[ 1.62 -6.40  0.08  2.87] : j_199
[-8.03 -2.71  2.77  0.83] : j_545
[ 1.62 -2.71  2.77  0.82] : j_195
tail: [-6.40  0.08]
[2.87]
asked: [ 1.62 -2.71  2.77  0.82]
j_195
tail: [ 1.62 -2.71]
[2.77 0.82]
tail: [-8.03 -2.71  2.77]
[0.83]

[-4.43 -0.43  3.76 -4.54] : j_230
[ 0.36 -7.16 -5.02  7.53] : j_746
[-4.43 -0.43  3.76  8.81] : j_545
[-4.43  1.01  3.76 -4.54] : j_464
[-4.43 -0.43  3.76  1.86] : j_195
asked: [-4.43 -0.43  3.76  1.86]
j_195
tail: [-7.16 -5.02]
[7.53]
tail: [ 0.36 -7.16]
[-5.02  7.53]
asked: [ 0.36 -7.16 -5.02  7.53]
j_746

[ 2.10 -4.79 -5.09  5.80] -> j_835
[-5.26 -0.58  0.29 -4.28] -> j_195
[ 2.11 -4.79 -5.09  5.81] -> j_542
[-5.26 -0.58  0.29  5.95] -> j_315
[-5.26 -0.58  4.39  1.11] -> j_821
tail: [ 2.10 -4.79]
[-5.09  5.80]
tail: [-0.58  4.39]
[1.11]
asked: [-5.26 -0.58  0.29  5.95]
j_315
tail: [-5.26 -0.58  4.39]
[1.11]

[ 0.23 -3.44 -5.95 -5.43  2.67  0.72  2.31] -> j_545
[-1.31 -3.45 -5.95 -5.42  2.67  3.87  0.45] -> j_315
[ 0.23 -3.44 -5.95  1.09  3.24  0.64 -3.77] -> j_464
tail: [-5.95 -5.42  2.67]
[3.87 0.45]
tail: [-5.43  2.67]
[0.72 2.31]
tail: [-3.45 -5.95 -5.42]
[2.67 3.87 0.45]
tail: [ 0.23 -3.44 -5.95 -5.43]
[2.67 0.72 2.31]
tail: [-5.42  2.67]
[3.87 0.45]
tail: [2.67 0.72]
[2.31]
tail: [1.09 3.24]
[ 0.64 -3.77]

[ 5.20 -8.65  1.85 -5.33 -2.72  5.49 -0.44  7.15  0.00 -2.78 -0.52  5.57
 -1.76  2.11 -5.83  2.45  8.96  9.27  0.00  1.40 -0.86 -5.27] -> j_821
[-2.54  2.83 -5.81 -4.34 -2.72  5.49 -0.45  7.15  0.00  2.44  0.56 -5.21
  7.14  4.68 -7.31 -5.40  3.85  0.00  0.00  1.93  2.39 -2.69] -> j_199
[-2.54  2.83 -5.81 -4.34 -2.72  5.49 -0.45  7.15  0.00  2.44  0.56 -5.21
  7.14  4.68 -7.31 -5.40  3.85  0.00  0.00  1.93  2.39 -1.09] -> j_195
asked: [-2.54  2.83 -5.81 -4.34 -2.72  5.49 -0.45  7.15  0.00  2.44  0.56 -5.21
  7.14  4.68 -7.31 -5.40  3.85  0.00  0.00  1.93  2.39 -2.69]
j_199
tail: [-5.33 -2.72]
[ 5.49 -0.44  7.15  0.00 -2.78 -0.52  5.57 -1.76  2.11 -5.83  2.45  8.96
  9.27  0.00  1.40 -0.86 -5.27]

